Here are a small network's activations along a few directions, averaged over the inputs that share one value of a field.
Values that are neighbours, or in one group, have similar rows; names and order tell nothing.

Other fields vary at random and push rows far along one fixed direction, the same in every table; ignore that.

Values of LIMU:
ret: [-1.43 -1.90  1.30 -1.48  1.58 -2.90 -0.78 -1.48  0.76  1.16 -1.23 -0.34
  3.61  1.94 -2.52 -0.35]
pivu: [-0.67 -1.54  2.14 -1.54  1.39 -1.20 -1.16 -1.71  0.88 -0.08 -1.63  0.67
  3.64  2.29 -2.00 -0.06]
suv: [ 1.29  4.50 -0.38  1.38 -6.03  6.23  1.37  1.58 -3.08 -2.84  0.79  6.70
 -6.92 -3.71  2.13  0.60]
zagu: [-1.27 -2.66 -0.90 -0.11  2.43 -3.26  0.41  0.62  1.32  2.40  0.18 -3.92
  3.39  0.69 -0.16 -0.27]
gak: [ 0.53  4.07  0.74  1.02 -0.73  2.42  0.85  0.15  0.29 -0.52  0.79 -0.16
 -3.53 -1.46  2.90 -0.68]
pugo: [-0.40  0.03 -1.02  1.16 -2.73  0.96  1.47  2.64 -0.93  0.91  1.08  0.98
 -2.36 -1.80  1.76  0.05]
farud: [-1.76 -0.49  1.29 -0.77  0.15 -1.22  0.53 -0.44  0.48  0.85 -0.21 -0.25
  1.21 -0.31 -0.26 -0.08]
fim: [ 1.84  7.61  1.51  0.80 -2.73  5.10  1.92 -0.98 -0.88 -2.88  0.94  2.44
 -6.73 -2.50  3.77  0.06]
dob: [-0.13 -6.78 -3.41  0.08  2.32 -3.73 -1.67  1.73  0.26  1.88 -0.06 -2.43
  4.98  2.04 -3.15  0.50]
daka: [ 1.99 -2.84 -1.27 -0.54  4.36 -2.40 -2.93 -2.11  0.92 -0.88 -0.67 -3.69
  2.71  2.82 -2.46  0.22]
The values of LIMU form a star with 3 arms.
- List every value one step from suv, in the order listed. => dob
- List every value one step from fim, in the order listed. => gak, daka
- List every value one step from ret, in the order listed. => pivu, farud

Values of VON:
zokiz: [ 1.01 -0.32 -2.15  1.24 -0.45  0.66  0.84  1.87 -0.49  0.22  1.04 -1.53
 -1.67 -1.22  1.87  0.31]
sogon: [-0.43  5.75  2.44  1.20 -6.45  4.77  2.58  0.55 -2.09 -1.68  0.70  5.34
 -6.58 -3.86  3.47 -0.31]
lif: [-1.42  3.16  3.32 -0.34 -4.97  2.98  1.74 -0.20 -1.39 -1.16 -0.29  5.57
 -3.21 -2.16  1.28  0.02]
rifik: [ 1.42  3.14  2.13 -0.73  2.36  0.48 -1.12 -3.43  1.07 -1.75 -0.89 -1.26
 -0.35  1.48  0.12 -0.54]
lib: [-0.13  3.06  0.71 -0.82 -0.17  1.34  1.03 -0.42 -0.08 -0.35  0.04  1.35
 -1.63 -0.56  0.52  0.24]
bok: [-0.34 -3.27 -2.50  0.94 -1.31 -0.63 -0.13  2.62 -0.85  0.94  1.02  0.35
 -0.06 -0.78 -0.66  0.48]
levib: [-0.43 -8.54 -3.72 -0.08  5.08 -5.70 -2.66  1.75  1.70  3.24 -0.26 -5.28
  7.48  3.55 -3.68  0.00]
seza: [ 0.32 -2.98 -0.22 -1.41  5.91 -3.90 -2.28 -2.73  2.13  0.53 -1.37 -4.55
  6.02  3.55 -2.93 -0.20]
The values of VON form a tree with 2 forks.
- List every value one step from bok, in the order listed. => levib
- List every value one step from rifik, in the order listed. => seza
- List every value one step from lif, in the order listed. => sogon
